Each row below is a small network's average activation on inputs in which a field has the value named, seen along a few directions.
Related values have similar rows: they may be neighbours, one step apart, or belong to one group.
(in the rows, 500 means zero)
Strong random noise was added to every row along 20 fixed directions; ignore it. To show where, here is one row again and again, with new noise each time:
[522 449 641 590 509 378 480 291 270 513 500 387 464 457 549 431 419 431
 494 557 552 597 618 636 538 473 377 470 470 508]
[308 538 651 447 809 329 549 536 450 671 717 534 510 378 551 539 316 447
 478 508 807 563 468 750 452 686 706 561 322 600]
[477 400 516 572 509 454 410 569 609 549 453 523 399 488 418 551 585 468
 438 580 477 437 508 376 432 405 511 541 456 518]
[732 529 407 461 496 539 466 372 544 532 303 523 519 509 364 746 396 474
 519 499 556 479 542 468 431 377 360 642 516 759]
[715 593 425 662 487 523 629 446 530 385 306 428 548 409 473 476 510 667
 514 545 405 363 491 533 627 513 427 459 314 607]
[657 541 642 619 530 559 609 526 679 453 442 446 545 429 429 545 494 560
 510 564 314 389 593 509 492 464 486 635 423 633]
[594 556 495 490 560 635 437 490 430 427 484 357 659 511 594 461 443 562
 604 287 416 454 469 600 585 614 688 402 553 529]
[411 286 478 623 398 575 551 489 485 416 576 375 504 466 598 385 568 459
 490 549 298 678 595 584 763 711 673 437 572 255]
[423 464 310 332 440 531 474 503 437 516 350 601 485 565 528 651 473 498
 600 591 597 581 443 461 487 541 558 547 477 423]
[730 405 396 464 468 508 524 241 439 651 611 392 464 570 420 700 677 706
 474 251 543 599 359 516 482 521 510 570 585 632]
[450 349 394 603 419 463 368 441 509 576 366 491 464 421 492 546 365 524
 575 504 391 464 478 578 555 425 361 354 601 660]
[553 641 504 482 568 683 621 377 496 593 330 588 574 401 464 524 547 481
 486 366 507 397 621 423 445 376 557 629 392 434]
[397 479 596 459 542 413 648 378 478 464 402 338 399 326 671 548 551 579
 542 457 549 444 420 543 568 559 759 489 452 271]
[650 608 604 497 488 659 645 380 367 485 515 584 506 440 466 405 683 360
 562 502 455 528 636 610 441 448 236 632 485 397]
[582 433 534 533 492 449 563 512 577 507 574 426 419 525 383 602 559 468
 482 550 487 607 584 501 619 557 594 709 505 542]
[423 521 487 573 519 399 577 361 469 500 293 488 585 571 666 471 469 405
 557 443 492 708 484 519 523 624 596 429 610 260]
[740 347 574 693 595 375 480 511 490 486 481 674 561 574 452 483 541 425
 609 409 468 602 401 332 451 620 382 487 371 541]
[626 429 560 596 606 382 705 489 605 387 608 573 531 339 483 443 413 472
 319 540 610 531 532 430 625 669 488 532 349 468]
[447 647 402 360 488 445 729 440 511 658 364 472 479 481 478 605 384 647
 467 408 606 496 537 484 659 518 547 540 397 503]
[398 476 419 509 594 470 427 571 378 585 662 667 719 571 533 371 389 579
 472 432 568 565 605 527 511 615 565 430 640 489]
[510 503 394 628 475 506 509 505 533 499 510 418 577 458 477 565 491 429
 430 589 475 558 546 634 516 509 467 488 647 617]
[510 322 512 482 537 574 490 375 715 558 492 608 302 265 367 613 556 466
 303 625 560 384 576 453 419 361 448 674 417 525]


Field Tok:
u1: [585 610 582 582 566 496 445 571 407 335 539 403 574 547 492 445 462 426
 498 661 517 500 570 590 463 521 549 546 399 590]
u8: [474 672 411 343 375 553 743 438 592 434 548 491 419 331 524 490 418 381
 387 523 612 474 384 664 536 460 104 407 538 553]
u4: [433 588 707 465 477 563 743 430 628 560 492 396 390 466 552 500 622 524
 467 565 381 517 525 602 443 500 440 596 384 375]
u9: [457 596 434 503 537 421 549 495 433 595 480 511 389 403 390 562 360 420
 558 520 654 500 604 650 690 477 522 568 447 666]
u10: [416 410 384 633 614 430 443 562 647 537 503 727 428 441 450 547 726 464
 563 591 548 494 443 533 357 511 636 598 679 408]
u3: [569 443 686 336 479 537 591 459 456 593 361 495 460 512 559 743 513 578
 676 596 443 386 595 472 326 401 292 544 555 494]
u6: [591 322 406 587 541 515 169 388 387 393 484 542 435 573 511 512 609 455
 522 614 584 531 472 531 380 482 567 443 596 484]
u2: [506 448 463 689 557 384 430 415 504 406 245 563 506 464 573 400 477 598
 567 604 460 438 468 505 504 509 511 396 407 441]
u5: [474 567 407 589 507 513 605 684 613 512 371 553 460 448 448 589 589 414
 674 455 408 460 405 448 591 531 636 536 430 490]
u7: [374 643 647 445 519 535 594 524 586 548 474 350 568 641 597 583 436 450
 437 613 496 607 513 540 387 536 581 511 380 482]
Tok is arranged as a line.
Going along Tok from u6 by way of its neighbour u9, in what order are u4, u10, u5, u7 met?
Answer: u10, u5, u4, u7
How many steps from neighbour to neighbour lead from u1 to u3, at the fewest?
Answer: 5

Field Gen:
m10: [709 566 399 591 607 524 495 641 358 307 568 595 656 531 534 401 832 638
 549 512 529 366 410 507 382 627 495 455 513 381]
m1: [756 586 370 336 464 620 619 616 533 460 443 454 496 522 395 727 706 457
 552 309 542 469 431 298 578 522 625 673 502 472]
m11: [306 743 693 428 500 498 514 688 401 497 581 479 485 395 554 379 445 360
 453 543 625 258 391 428 338 272 387 407 248 576]
m7: [456 400 617 595 393 449 263 677 325 430 715 484 357 709 372 328 739 271
 623 494 445 628 580 333 564 372 537 649 547 419]
m3: [516 474 404 598 521 609 491 475 490 669 486 525 600 563 498 553 722 476
 457 458 491 536 529 481 367 504 505 465 572 427]
m12: [685 484 456 424 492 686 628 683 448 482 670 492 647 621 403 653 559 481
 406 725 495 610 700 520 478 652 488 618 472 546]
m2: [539 763 552 619 544 305 364 503 493 426 312 428 591 637 447 254 453 509
 271 434 562 374 697 227 499 239 550 480 618 451]
m6: [138 349 406 333 435 556 519 644 336 756 413 521 369 416 547 753 655 488
 633 635 538 428 533 438 385 404 682 551 425 330]
m5: [766 424 354 365 473 691 297 365 533 284 355 458 625 624 499 629 261 557
 295 667 543 491 503 378 423 531 450 384 327 665]
m4: [542 405 479 458 295 657 500 581 601 347 440 514 447 454 500 483 491 217
 495 513 330 545 578 401 565 469 310 431 726 368]
m9: [713 252 474 496 708 686 426 633 673 556 547 770 537 544 399 650 609 673
 715 546 341 453 564 533 483 772 665 688 403 557]
m8: [345 463 655 562 707 241 536 547 740 649 715 258 248 346 432 547 468 591
 375 417 641 453 402 715 663 603 690 506 469 672]
Each value of Gen is a pair of two hidden parts, and every pair occurs once (2 first parts, 6 second parts).
m1 and m11 share the first part; m1 and m2 share the second. Which value has the first part of m2 and the second part of m11?
Answer: m3
m10 and m7 share the first part; m10 and m6 share the second. Which value has the first part of m6 and the second part of m7?
Answer: m8

Field Bov:
f3: [650 423 717 678 532 637 357 379 577 610 656 190 518 326 413 523 575 715
 359 272 311 209 542 457 453 234 719 541 505 779]
f8: [609 508 255 618 620 329 410 415 572 659 483 436 421 679 356 416 731 607
 174 471 671 632 653 637 672 669 442 454 641 465]
f6: [504 334 441 625 581 650 301 543 142 528 501 708 620 375 444 588 334 151
 799 465 667 538 545 445 530 473 693 608 239 686]
f1: [284 540 651 482 437 213 275 497 465 453 631 556  63 634 297 244 621 193
 779 353 573 788 378 527 738 408 740 890 533 368]
f18: [561 464 553 682 440 592 504 581 639 495 652 469 602 751 362 445 653 547
 433 494 190 663 681 376 538 538 729 721 609 454]
f17: [393 564 525 245 629 687 275 746 715 359 395 631 535 468 589 417 420 530
 649 523 358 223 600 712 356 531 391 428 917 444]
f16: [643 372 333 761 576 482 635 521 836 244 189 668 781 287 702 651 500 461
 387 624 421 350 376 317 239 546 403 223 838 381]
f15: [396 479 150 268 253 837 518 566 593 657 739 444 568 555 437 628 540 717
 273 484 341 524 501 548 511 486 497 409 705 587]
f5: [377 518 504 444 530 623 579 430 402 589 259 758 565 290 544 396 336 690
 686 415 368 210 751 482 544 348 363 432 511 414]
f4: [632 529 337 548 696 744 594 606 546 564 688 783 576 218 239 379 458 432
 348 275 726 315 644 400 760 526 531 622 146 674]
f14: [529 525 395 648 461 913 509 472 579 246 484 755 809 217 545 514 600 142
 701 443 319 416 416 518 221 328 483 683 783 476]
f13: [660 532 498 224 224 394 584 458 369 462 778 185 569 668 512 568 508 798
 439 208 424 512 476 349 659 430 507 511 933 550]
f7: [422 580 533 528 435 395 418 891 237 703 471 484 631 723 669 577 676 426
 975 344 290 488 240 554 259 513 274  97 817 534]
f2: [674 706 810 476 657 315 818 626 595 284 406 515 514 381 618 516 594 450
 692 547 534 366 456 470 481 634 527 602 498 295]
f9: [432 749 569 377 462 600 342 376 339 377 498 484 432 375 604 281 479 617
 598 487 531 189 475 770 327 253 302 376 641 539]
f12: [161 487 334 714 516 429 378 751 750 648 366 566 512 613 473 491 589 530
 508 751 317 551 515 636 389 522 637 488 650 521]
f10: [327 689 662 452 651 602 510 388 267 636 647 362 455 475 638 328 514 404
 475 426 662 534 450 798 476 557 503 351 159 456]
f11: [518 923 369 635 578 220 510 711 231 584 282 611 611 759 502 343 803 816
 869 575 572 340 464 690 424 465 341 469 616 504]
Each value of Bov is a pair of two hidden parts, and every pair occurs once (3 first parts, 6 second parts).
f17 and f14 share the first part; f17 and f12 share the second. Which value has the first part of f12 and the second part of f14?
Answer: f8
f9 and f6 share the first part; f9 and f7 share the second. Which value has the first part of f7 and the second part of f6?
Answer: f2
f3 and f15 share the first part; f3 and f11 share the second. Which value has the first part of f11 and the second part of f15?
Answer: f18

Field Mela:
g6: [648 283 398 555 387 477 535 332 358 491 512 588 527 492 452 535 490 547
 539 412 450 627 496 383 571 508 318 503 539 533]
g7: [495 671 460 442 251 450 635 558 615 247 513 363 455 618 503 469 383 327
 192 838 575 659 404 335 541 465 310 441 303 477]
g9: [583 526 457 384 513 371 535 496 476 588 473 495 401 610 466 467 480 596
 650 235 579 546 359 496 710 627 420 456 448 521]
g12: [470 476 336 322 496 476 431 503 250 526 561 677 578 517 486 497 391 558
 465 452 684 454 655 423 509 452 390 439 686 473]
g8: [623 587 396 311 427 653 548 527 331 269 480 484 599 500 517 487 397 554
 569 457 546 433 595 487 656 550 498 530 544 464]
g17: [488 528 444 605 416 560 542 522 265 541 652 375 571 525 445 469 626 346
 271 522 583 576 699 385 529 378 412 442 512 464]
g4: [656 315 447 555 344 367 571 541 306 530 664 340 479 550 507 627 589 489
 357 686 539 646 393 506 480 605 192 281 420 587]
g16: [476 650 528 599 674 546 660 682 378 589 708 396 748 459 538 548 561 684
 674 346 488 393 564 676 556 654 888 552 542 603]
g1: [293 682 501 452 652 574 350 550 381 562 474 659 778 769 606 386 303 575
 670 406 530 612 525 451 414 563 953 557 426 440]
g5: [548 636 292 834 373 513 485 703 429 507 587 613 688 514 329 406 539 510
 631 455 387 414 415 467 536 316 274 464 545 864]
g14: [604 639 630 797 612 470 780 485 467 418 219 585 762 367 678 462 375 504
 726 557 372 422 453 520 468 591 461 396 184 527]
g15: [704 517 566 469 522 433 430 425 381 356 550 445 472 691 475 348 533 673
 467 394 524 535 538 347 622 576 634 529 422 389]
g3: [462 550 383 657 420 596 423 444 690 555 459 351 463 601 332 476 519 278
 237 520 424 696 551 478 608 420 538 586 391 598]
g2: [297 508 495 571 298 648 654 406 340 548 462 506 483 474 568 372 530 616
 622 656 245 595 470 578 557 458 493 520 152 393]
g11: [553 568 547 472 525 439 407 531 535 354 281 587 490 594 559 435 506 387
 670 534 509 508 451 449 474 539 498 542 517 370]
g18: [635 403 571 484 582 709 437 322 486 519 475 616 725 459 546 390 162 315
 443 253 437 615 591 482 530 617 405 398 425 558]
g10: [598 519 517  86 527 605 317 373 318 301 391 358 314 361 588 599 383 420
 531 478 813 322 466 525 545 423 627 517 428 442]
g13: [501 372 430 334 323 691 541 472 339 633 336 354 629 574 632 790 421 461
 541 433 359 606 486 352 410 508 520 317 511 450]
Each value of Mela is a pair of two hidden parts, and every pair occurs once (3 first parts, 6 second parts).
g13 and g7 share the first part; g13 and g2 share the second. Which value has the first part of g2 and the second part of g7?
Answer: g14
g8 and g9 share the first part; g8 and g12 share the second. Which value has the first part of g12 and the second part of g9?
Answer: g11
g1 and g4 share the first part; g1 and g16 share the second. Which value has the first part of g16 and the second part of g4?
Answer: g18

Field Puda:
k4: [480 525 582 358 502 159 670 451 365 653 440 416 251 547 348 745 436 537
 632 584 730 658 562 463 677 476 604 846 288 566]
k3: [492 660 235 307 493 755 583 522 582 309 476 525 470 458 580 405 629 872
 511 636 527 337 338 750 607 675 586 433 311 416]
k7: [476 373 706 678 582 586 509 643 514 415 380 460 448 246 585 479 515 290
 646 592 321 388 465 537 475 552 580 447 197 461]
k11: [278 454 220 564 243 620 345 504 397 653 446 426 470 766 445 676 553 396
 505 916 445 823 449 649 394 429 547 558 380 644]
k14: [696 266 329 331 498 653 414 486 585 348 636 670 410 467 402 520 698 439
 428 513 597 573 457 484 565 697 454 609 593 368]
k1: [526 299 351 684 395 339 400 502 631 389 576 754 402 371 343 385 449 547
 480 427 499 423 439 262 646 373 492 529 614 551]
k13: [396 303 435 413 580 477 523 407 459 709 437 603 312 477 499 575 777 480
 391 473 693 544 611 404 526 579 619 570 431 181]
k8: [545 448 612 588 637 400 667 137 688 629 489 584 582 552 531 604 445 671
 367 367 487 683 371 416 273 572 678 667 375 510]
k6: [507 449 302 669 675 512 575 269 327 555 446 616 678 263 610 491 499 416
 548 392 664 578 501 785 565 666 515 423 656 422]
k5: [419 316 679 460 478 500 490 813 466 626 660 817 599 564 507 673 514 494
 981 503 262 491 416 402 260 515 420 596 665 557]
k2: [522 492 668 237 333 881 394 468 778 357 466 441 490 640 551 449 237 570
 558 601 122 495 501 622 452 488 287 502 408 605]
k9: [637 586 470 423 542 320 366 433 352 465 585 367 386 570 435 578 634 650
 524 527 691 449 478 559 486 421 566 594 635 612]
k12: [689 447 284 836 613 483 564 340 369 357 502 758 543 272 461 290 580 277
 372 434 774 546 297 389 581 588 349 386  92 479]
k10: [425 323 421 409 344 365 588 443 502 247 388 629 282 371 631 576 588 480
 583 783 612 518 245 378 446 518 397 454 451 239]
Puda is arranged as a line.
Which values are neighbours of k1? Give them in the order they are listed.
Answer: k11, k5
Which values are neighbours of k14? Give them in the order they are listed.
Answer: k4, k6
Which values are neighbours of k3? Give them in the order they are listed.
Answer: k2, k10
Which values are neighbours of k8? Give them in the order they are listed.
Answer: k7
